A small network was trained on invented records. Each row is its activation on one of them, seen along a few directions.
Each row is followed by the record's values for the fields Mibim, Nezim, Lok, Ful, Fetu, Pila.
Not every record has every field; a missing one is written missing.
The largest differences between rows may come from other fields.
In the rows, 500 means zero.
Strong random noise was added to every row along 8 fixed directions; ignore it. To show where, here is one row again and again, with new noise each time:
[511 496 550 590 483 530 671 352 478 530 474 712 485 435 361 528 431 468
 540 490 564 463 422 389 712 440]
[229 370 346 435 425 514 451 510 477 560 776 475 502 582 725 657 408 491
 355 333 410 618 515 522 236 458]
[401 407 739 441 535 409 396 487 524 656 713 626 415 404 443 497 408 559
 627 422 515 774 689 629 469 631]
[515 565 378 446 515 627 482 392 459 380 353 374 501 700 580 776 495 421
 502 623 176 215 522 354 382 308]
[394 608 592 618 495 500 566 377 472 526 605 713 396 367 327 718 411 464
 439 516 282 545 580 505 428 442]
[358 449 319 395 389 620 630 612 533 488 614 212 458 545 673 543 483 426
 446 557 545 419 448 671 462 641]
[362 446 670 477 505 336 506 506 458 685 463 547 407 309 502 361 408 475
 448 434 449 639 639 714 521 651]
[245 459 489 429 533 515 653 490 421 570 472 399 502 600 725 576 511 507
 362 562 335 483 467 646 402 539]
[623 586 529 534 601 743 546 496 461 382 607 519 676 850 519 588 670 767
 647 610 646 514 173 354 336 416]
[639 704 615 622 464 536 332 509 543 451 683 606 379 332 177 638 442 521
 593 516 396 581 614 524 299 516]

[388 534 458 600 516 505 637 448 540 463 624 660 465 467 406 627 465 446
 426 432 454 563 470 409 508 389]	Mibim=s1, Nezim=u1, Lok=d4, Ful=t1, Fetu=p2, Pila=g2
[515 631 379 720 423 410 564 496 448 472 410 660 518 320 379 385 464 438
 233 339 516 489 362 434 421 381]	Mibim=s1, Nezim=u1, Lok=d4, Ful=t4, Fetu=p1, Pila=g2
[355 487 503 571 518 536 680 383 407 536 491 623 524 573 480 640 467 478
 460 477 413 474 433 438 534 405]	Mibim=s1, Nezim=missing, Lok=d1, Ful=t4, Fetu=p1, Pila=g2
[456 460 582 543 420 380 528 441 455 615 440 559 484 356 495 315 377 472
 395 364 597 591 534 611 477 578]	Mibim=s1, Nezim=u1, Lok=d3, Ful=t4, Fetu=p1, Pila=g1
[520 289 495 318 530 552 453 463 532 561 524 466 464 598 540 633 503 442
 802 564 485 398 644 385 847 508]	Mibim=s2, Nezim=u2, Lok=d1, Ful=t2, Fetu=p2, Pila=g1
[416 316 430 313 404 512 503 555 537 581 530 250 419 532 596 474 394 351
 654 452 566 447 656 606 635 635]	Mibim=s2, Nezim=u1, Lok=d1, Ful=t1, Fetu=p1, Pila=g1
[549 496 485 575 482 349 407 625 530 540 514 568 491 290 439 268 501 503
 403 349 629 630 495 529 519 554]	Mibim=s1, Nezim=missing, Lok=d1, Ful=t3, Fetu=p2, Pila=g2
[551 462 540 479 515 536 414 484 495 501 573 540 540 602 496 494 482 568
 598 437 568 560 466 422 425 466]	Mibim=s2, Nezim=u2, Lok=d3, Ful=t3, Fetu=p2, Pila=g2
[628 646 347 572 435 651 442 539 564 325 646 473 520 544 409 631 525 518
 488 534 523 434 380 390 320 401]	Mibim=s2, Nezim=missing, Lok=d2, Ful=t2, Fetu=p1, Pila=g2
[577 434 472 458 430 587 482 504 574 481 675 482 468 521 415 542 459 465
 695 458 676 532 523 436 604 534]	Mibim=s2, Nezim=u1, Lok=d1, Ful=t4, Fetu=p2, Pila=g2
[653 705 316 724 435 530 436 420 447 362 419 687 542 382 341 627 523 484
 299 498 357 319 374 276 405 259]	Mibim=s1, Nezim=missing, Lok=d2, Ful=t1, Fetu=p1, Pila=g2
[499 572 573 547 524 509 588 430 503 478 461 582 500 488 443 495 491 517
 471 543 500 512 464 501 498 474]	Mibim=s2, Nezim=u1, Lok=d2, Ful=t1, Fetu=p1, Pila=g2
[736 512 554 504 538 430 440 557 532 477 273 470 544 445 439 236 574 524
 576 537 676 442 465 467 689 545]	Mibim=s1, Nezim=missing, Lok=d4, Ful=t3, Fetu=p1, Pila=g1
[488 381 608 466 552 358 506 507 518 589 421 562 529 478 534 262 464 506
 520 372 664 637 516 513 609 536]	Mibim=s1, Nezim=missing, Lok=d4, Ful=t3, Fetu=p1, Pila=g1
[448 479 460 522 535 535 744 549 406 536 315 412 586 608 584 313 569 523
 462 494 638 428 252 543 609 545]	Mibim=s2, Nezim=missing, Lok=d1, Ful=t4, Fetu=p2, Pila=g2
[641 583 539 548 606 540 621 413 545 367 313 571 550 598 434 508 584 495
 536 611 500 388 401 321 640 354]	Mibim=s1, Nezim=u1, Lok=d4, Ful=t3, Fetu=p2, Pila=g1
[646 497 524 423 421 552 392 559 510 505 481 304 505 529 506 363 485 537
 628 522 665 478 508 602 443 635]	Mibim=s2, Nezim=missing, Lok=d3, Ful=t1, Fetu=p1, Pila=g1
[497 411 592 385 547 420 294 491 454 589 468 468 513 548 630 489 527 565
 550 491 400 566 653 537 430 529]	Mibim=s2, Nezim=missing, Lok=d1, Ful=t4, Fetu=p2, Pila=g2
[324 529 646 408 718 576 607 572 488 500 592 430 537 706 659 656 733 698
 532 770 356 615 470 655 440 592]	Mibim=s2, Nezim=missing, Lok=d4, Ful=t1, Fetu=p2, Pila=g2
[514 548 597 546 607 480 453 521 545 477 618 662 471 490 351 583 537 542
 599 488 442 626 535 415 500 434]	Mibim=s2, Nezim=missing, Lok=d4, Ful=t2, Fetu=p2, Pila=g1
[588 508 301 436 345 770 471 512 612 346 804 327 489 634 508 725 481 490
 636 574 641 410 456 426 419 514]	Mibim=s2, Nezim=u1, Lok=d3, Ful=t1, Fetu=p2, Pila=g1
[498 519 577 598 506 515 579 379 475 544 554 715 456 420 324 627 472 498
 568 508 466 512 528 415 649 455]	Mibim=s1, Nezim=missing, Lok=d1, Ful=t1, Fetu=p2, Pila=g1
[436 490 362 619 334 379 587 390 428 563 330 604 451 270 452 363 280 283
 260 257 479 398 485 456 539 411]	Mibim=s2, Nezim=u2, Lok=d3, Ful=t4, Fetu=p2, Pila=g1
[497 483 426 473 514 391 357 529 445 514 337 444 583 529 708 376 541 551
 303 447 419 466 479 497 333 437]	Mibim=s1, Nezim=u1, Lok=d2, Ful=t2, Fetu=p1, Pila=g2
[305 500 567 437 589 569 688 491 522 489 603 487 481 597 600 687 596 535
 485 703 400 551 508 601 543 544]	Mibim=s2, Nezim=missing, Lok=d4, Ful=t3, Fetu=p1, Pila=g1
[444 487 425 432 481 539 493 523 545 429 549 384 528 598 648 515 485 484
 420 502 505 502 476 518 347 477]	Mibim=s2, Nezim=missing, Lok=d2, Ful=t3, Fetu=p1, Pila=g1
[547 651 523 564 566 540 769 533 536 414 280 405 440 437 369 464 588 415
 494 706 462 333 433 575 713 551]	Mibim=s1, Nezim=missing, Lok=d4, Ful=t1, Fetu=p2, Pila=g2
[416 326 512 380 530 529 509 415 459 577 502 490 497 640 562 635 459 457
 680 495 433 450 596 417 663 458]	Mibim=s2, Nezim=missing, Lok=d1, Ful=t1, Fetu=p1, Pila=g1
[561 371 540 397 482 477 420 518 514 572 468 422 509 516 565 368 466 515
 628 464 638 501 548 522 609 592]	Mibim=s1, Nezim=missing, Lok=d3, Ful=t2, Fetu=p2, Pila=g2
[473 342 466 425 517 517 554 435 647 441 627 564 464 575 460 578 379 347
 666 375 603 534 588 297 703 390]	Mibim=s1, Nezim=u2, Lok=d4, Ful=t3, Fetu=p2, Pila=g1
[660 551 660 612 545 496 515 469 488 540 478 709 466 412 184 438 486 524
 724 464 605 537 473 396 704 488]	Mibim=s2, Nezim=u2, Lok=d1, Ful=t2, Fetu=p2, Pila=g1
[696 592 604 519 547 486 369 587 545 461 477 494 492 467 330 384 557 558
 654 518 593 554 520 499 493 538]	Mibim=s2, Nezim=u1, Lok=d4, Ful=t1, Fetu=p1, Pila=g2
[441 517 377 509 440 595 644 575 580 429 665 437 482 494 511 547 538 474
 447 562 623 514 405 546 540 551]	Mibim=s2, Nezim=u1, Lok=d4, Ful=t3, Fetu=p1, Pila=g1
[603 438 562 445 514 532 304 519 522 516 668 532 576 601 567 482 549 675
 617 459 641 639 481 450 377 519]	Mibim=s1, Nezim=u1, Lok=d3, Ful=t2, Fetu=p2, Pila=g2
[597 542 700 428 603 556 492 421 583 419 480 508 492 621 430 547 488 529
 694 620 504 526 577 463 505 485]	Mibim=s2, Nezim=missing, Lok=d2, Ful=t3, Fetu=p1, Pila=g1
[447 470 406 581 416 485 530 515 431 593 558 600 458 356 408 545 477 465
 473 454 486 465 485 496 641 523]	Mibim=s2, Nezim=missing, Lok=d1, Ful=t2, Fetu=p1, Pila=g1
[611 487 601 440 582 555 323 472 477 483 495 491 508 691 400 623 495 540
 774 507 396 475 597 371 445 421]	Mibim=s2, Nezim=u2, Lok=d1, Ful=t3, Fetu=p1, Pila=g2
[407 258 388 262 500 384 235 603 432 617 402 242 554 647 862 382 487 474
 496 347 414 486 637 543 386 527]	Mibim=s2, Nezim=missing, Lok=d1, Ful=t4, Fetu=p2, Pila=g2
[214 462 299 485 457 506 608 599 551 464 709 388 461 512 660 611 451 389
 287 391 417 570 503 583 325 501]	Mibim=s1, Nezim=missing, Lok=d4, Ful=t4, Fetu=p2, Pila=g2
[658 567 630 510 587 482 370 484 397 530 289 490 537 581 414 460 577 592
 640 565 399 431 516 467 473 471]	Mibim=s2, Nezim=missing, Lok=d1, Ful=t1, Fetu=p1, Pila=g1

Which values does each new row have?
[640 410 520 492 492 421 358 454 481 545 395 574 557 517 502 346 465 518
 569 355 612 507 508 358 564 436]	Mibim=s1, Nezim=u1, Lok=d1, Ful=t3, Fetu=p2, Pila=g2
[499 432 579 422 466 534 438 579 481 583 635 400 554 556 605 358 526 655
 577 489 727 654 448 666 405 692]	Mibim=s2, Nezim=missing, Lok=d3, Ful=t1, Fetu=p1, Pila=g1
[480 403 495 405 495 451 317 518 540 534 631 511 526 503 647 518 521 578
 475 486 513 606 590 513 425 517]	Mibim=s1, Nezim=u1, Lok=d2, Ful=t2, Fetu=p1, Pila=g2
[402 517 508 514 570 430 596 569 494 516 444 517 511 449 583 422 588 519
 360 545 466 550 447 581 543 536]	Mibim=s2, Nezim=missing, Lok=d4, Ful=t3, Fetu=p2, Pila=g1
[589 617 551 483 540 460 396 603 551 422 451 387 543 499 611 334 601 612
 369 572 533 581 461 623 262 573]	Mibim=s2, Nezim=u1, Lok=d2, Ful=t3, Fetu=p2, Pila=g1
[609 415 512 493 444 596 353 395 557 473 774 674 538 580 430 605 420 575
 680 392 679 612 497 292 479 422]	Mibim=s2, Nezim=missing, Lok=d3, Ful=t3, Fetu=p2, Pila=g2
[396 609 612 682 597 412 592 498 431 548 531 739 525 439 373 462 526 594
 371 400 458 683 392 510 369 439]	Mibim=s1, Nezim=missing, Lok=d4, Ful=t1, Fetu=p1, Pila=g2
[510 564 453 509 588 681 721 394 539 347 473 546 551 668 529 725 620 534
 524 753 436 331 351 344 658 380]	Mibim=s2, Nezim=missing, Lok=d2, Ful=t2, Fetu=p2, Pila=g2
[404 700 611 499 576 599 609 614 516 426 589 347 488 563 545 563 629 631
 404 743 417 586 429 779 225 649]	Mibim=s2, Nezim=missing, Lok=d2, Ful=t3, Fetu=p1, Pila=g1
[473 555 757 543 602 485 439 527 446 598 661 643 515 503 419 485 582 720
 582 529 532 768 499 630 367 618]	Mibim=s2, Nezim=missing, Lok=d1, Ful=t4, Fetu=p2, Pila=g2
[497 438 390 424 472 503 447 458 540 450 455 414 505 551 609 553 449 420
 474 486 441 393 569 426 496 429]	Mibim=s1, Nezim=missing, Lok=d2, Ful=t1, Fetu=p1, Pila=g2
[511 641 544 553 486 543 660 613 640 417 621 417 372 313 325 505 534 434
 504 648 573 550 545 693 587 686]	Mibim=s1, Nezim=missing, Lok=d4, Ful=t4, Fetu=p2, Pila=g2
[589 486 526 501 440 456 499 513 612 500 552 529 433 303 406 367 449 454
 531 491 680 558 559 548 665 610]	Mibim=s2, Nezim=missing, Lok=d2, Ful=t1, Fetu=p2, Pila=g2
[669 633 547 613 513 606 518 416 477 427 488 623 549 535 364 569 555 608
 553 587 530 439 366 383 478 428]	Mibim=s1, Nezim=missing, Lok=d3, Ful=t2, Fetu=p2, Pila=g2
[691 563 505 570 436 576 590 312 612 359 460 661 464 428 290 570 403 382
 583 559 604 375 505 282 720 369]	Mibim=s2, Nezim=missing, Lok=d2, Ful=t3, Fetu=p1, Pila=g1
[392 433 600 469 500 387 582 505 543 598 523 556 421 308 494 432 482 448
 461 536 543 605 640 659 707 644]	Mibim=s1, Nezim=u1, Lok=d4, Ful=t4, Fetu=p1, Pila=g2
[618 440 664 377 543 504 396 521 655 463 625 452 486 500 507 421 514 563
 678 575 701 648 625 560 569 637]	Mibim=s1, Nezim=missing, Lok=d2, Ful=t4, Fetu=p2, Pila=g1
[436 428 543 491 564 409 548 522 528 563 514 621 476 406 498 455 535 492
 505 491 515 581 533 491 705 521]	Mibim=s2, Nezim=missing, Lok=d4, Ful=t2, Fetu=p2, Pila=g1
[548 469 569 526 574 364 198 577 372 633 495 616 572 479 525 394 589 681
 500 372 434 649 512 482 344 482]	Mibim=s2, Nezim=missing, Lok=d1, Ful=t1, Fetu=p2, Pila=g1
[502 534 580 406 508 477 222 620 505 547 637 375 428 459 534 572 528 576
 556 556 328 593 693 678 254 629]	Mibim=s2, Nezim=u2, Lok=d3, Ful=t2, Fetu=p2, Pila=g2
